These are the activations of a small neural network, seen along a few directions. Each row is one input.
In each table, some parts of the input vary, and every possible input appears once, in random order.
Descriptions start from the smaller parts, as in this example, which fits no table here: one of 3 separate values, together with either a single point or one of 9 places along a line or (one of 6 places along a line, together with one of 8 places around a ring).
Shared parts are said once, and a part with two or three values counts as separate values.

Other details of the inputs vary at random and push rows far along two fixed directions, the same in every table; ignore that.

Table:
R1: [ -2  -1  15 -17   2  -5   6   1   6  -9 -17  -4  14  -5]
R2: [ -5  -3   4 -10   0 -19   0   6  11 -27  -7  -5   0  -7]
R3: [-17   5   7  -8   5  -1   6  -1   4  -1 -11 -14  -4  -2]
R4: [-14  -7  11  -4  -5   6  -4   6   0   0  -7 -15   6  -1]
R5: [ -5   5   1  -9  -1   2  10 -10  -4  16  -1 -15 -10   3]
R6: [ -8  -1  11 -11   4 -10   4  -2   6 -11 -12   5   9  -4]
R7: [  6  -3  10 -21  -3 -15   0   7   7 -22 -12  -9  13  -8]
R8: [-14  -4  10 -14  -2  -4   0   5   9 -18  -7  -5  14 -11]
R9: [ -1   4   0 -15  -8   7   5  -3  -1   8   5  -9   3 -10]
R10: [-20 -10  11  -6  -2 -10  -3  16  16 -29 -19 -17  14  -8]
R11: [ 40   8 -14  31   6   4 -13  -4 -10  13  12  38  -3  19]
R12: [ 26   7 -21  45   2  17 -11  -7 -13  33  20  28 -11  25]
R13: [ 27 -24  -2  41   9 -23 -16  11   9 -24 -25  32  19  24]
R14: [ 15 -21 -11  44  10  -9 -20  10   3 -22  -3  38  13   6]
R15: [  3  26  -3  -7   2  13   2 -12 -10  22  20   5 -17   1]
R16: [-18  -9   5 -11  -4 -13   3   7  14 -24  -9 -11   6 -16]
R17: [11  1 -3 -3  3  2 11 -6 -4 16  3  0 -6  7]
R18: [ 27 -19 -14  35   0  -6 -13   9  -4  -5  -2  31  15  15]
R19: [ -1  28  -6  -1   4  16   6 -14  -9  26  25   1 -27   2]
R20: [-14  17  -2  -4  -1  16   8  -9  -1  17  16  -8 -15  -8]
R21: [  5  15   1  -7   6  15  15  -9  -9  32  10  -4 -12   8]
R22: [ 11  -8  11  -7   5 -15   1  17   8 -26 -13  -6  15   3]
R23: [  2   7   0  -7  -3  -2   3  -1  -5   2   3 -16  -8   4]
R24: [  0  -9   9  -7   0  -2   4  14   9 -10  -8  -9  13  -3]
R25: [ 18  -5 -22  54   7  15 -22  -3 -14  20  17  36 -11  20]
R26: [ -7   9   4  -6  -4  19   7   0 -10  22   9  -9  -2  -2]
R27: [ -1  20   1  -7   0  14   6  -6 -10  20  11 -16 -16   7]
R28: [ -6  12  -2 -15   0   4   9 -18  -6  18   9   2 -11  -3]
R29: [ -4  -7  12 -25  -2 -14   8   1   9 -16 -20 -11  16 -10]
R30: [ -7 -14   9 -18  -9  -3  -1   6   5 -16 -12 -11  18 -12]
R31: [-13   5  -2 -14  -7  16   3 -12 -10  18  15  -4 -10 -10]
R32: [-11   9   2  -8  -3  21   1 -11 -10  19  15  -1  -8  -6]
R33: [ 5 -1 -3 -6 -2  7  8  3 -1 12  9 -8 -2 -1]
R34: [-22  -5   1 -10  -1   1   3   2   1  -6   3 -10  -3 -19]
R35: [ -6 -12  16 -17  -5 -11  -2  15  15 -29 -20 -11  26 -12]
R36: [ -9   2  -2  -1  -8  16   0  -7 -12  23   9 -13  -9   1]
R37: [ -7   0  -1  -4  -7   4   4   0  -2   8   3 -17  -3  -2]
R38: [ 19 -25 -17  42   3 -20 -20  13  10 -28 -13  28  12  12]
R39: [-10  17   0  -2   6   9  11 -14  -3  20   9   1 -17  -1]
R40: [-10  13  -5 -14  -7  13   7 -12  -7  19  17  -4 -12 -10]
R41: [ -7  27  -5  -6   2  18   6 -10 -10  25  18 -12 -26   5]
R42: [-15  -3   2 -11   2 -11   6  -1   6  -8 -12 -14  -3  -4]
R43: [ 35  -1 -27  47   7  -8 -18  -1  -5   0   8  36 -12  24]
R44: [ -5  -9  12 -22  -3 -26  -4  10  14 -39 -17  -5  15  -9]
R45: [-17  -6   7 -16   2 -17   9  -2  11 -18 -13 -10   1 -10]
R46: [ 13 -16   8  -8   2 -23   0  17  10 -32 -16  -7  17   1]
R47: [ 15 -25 -21  48   5  -6 -26   8  -4 -11  -1  33   3  13]
R48: [-2  8  3 -8 -6 20  1 -6 -8 21  9 -5 -1 -4]
Description of these inputs: one of 2 separate values, together with one of 4 places along a line, together with one of 6 places around a ring.
The inputs of R46 and R22 match in every part but the choice among 2 separate values. If R29 is changed in the same way as R46 into R22, which row does it become?
> R1
The inputs of R34 and R14 match in every part but the choice among 2 separate values. If R17 is changed in the same way as R34 into R14, which row does it become?
> R21
Change only the place on the line of 4 in R38. List by row number the other rows that result.
> R42, R43, R47
Change only the choice among 2 separate values in R2. List by row number the other rows that result.
> R19

Table:
R49: [ 25  -6  -2   6   6 -19   1   0   8 -16 -12  25  11   4]
R50: [-19  11  -1 -15   1  -1   4  -5   0   2   4 -21 -19  -6]
R51: [-21   8  14  -7  -3  19  -2  -1  -2   9  -2 -13   5  -5]
R52: [ -1  18  12 -22   0   2   9  -2   1   5   4 -12  -5   0]
R53: [-21   6  -1  -7  -4  10   2   7   0   0  12 -23  -9 -14]
R54: [-19   2   8 -20  -1  14  12 -11  -2  17   1  -4   1 -16]
R55: [-14 -14  22 -20  -1  -4   3  10  12 -21 -19  -4  28 -13]
R56: [-11  -6  12 -22   0 -26   9  -2  13 -25 -23 -13   7  -5]
R57: [ -4   7  -7  28   9  16  -4  -4  -7  19  12  14 -12   7]
R58: [ 22   5 -12   6   1   3  -1 -12  -9  13  10  22  -5   4]
R59: [  1 -21 -14  27  -3 -11 -15  11   6 -21  -1  11   1   1]
R60: [ -5  -2 -10  22   1  11  -4 -16 -10  23   7  20  -7   4]
R61: [ 16  -3 -18  12  -6  11  -3  -7  -9  18  18  20  -2  -4]
R62: [-13  20  -2 -13   7  -5  15 -11   5   8   1 -17 -23   1]
R63: [  5 -23 -12  22  -7 -11 -15   5   2 -18  -3  17   9  -2]
R64: [ 19  -1 -13  10  -6  12  -5   0  -8  12  19  18   3   1]
R65: [ -1  11   5 -16  -5  27  19  -5 -16  46  11 -39 -15  11]
R66: [-12  15   5 -14   4   2   4   2  -1  -2   6 -20 -14  -5]
R67: [ 12 -13  -8  14   1 -20 -12  -1   1 -18  -9  17   4   6]
R68: [ 17  -1  -1  18  14 -21  -3  10  11 -23  -9  15   3  11]
R69: [-35 -17  12  -5   2 -10   0   8  15 -25 -21 -14   8 -11]
R70: [ 29  -3   4   4   5 -16  -1   6   7 -17  -9  24  16   9]
R71: [ 25  -3 -10  20  -2   9   4   1 -14  32   0  -5  -3  25]
R72: [ 18  13  -4  14   0   9 -13  -2 -10  10  10  12  -5  15]
R73: [  1  11   9 -29  -4   5   8  -3  -3   3   5  -9   1  -7]
R74: [-14 -14  13 -10 -10  -5 -11  20  12 -33 -14 -20  22 -13]
Describe the family of inputs behind these rows.
> either one of 2 separate values or (one of 4 places along a line, together with one of 6 places around a ring)
Change only the place on the line of 4 in R58. List by row number the other rows that result.
> R49, R54, R61
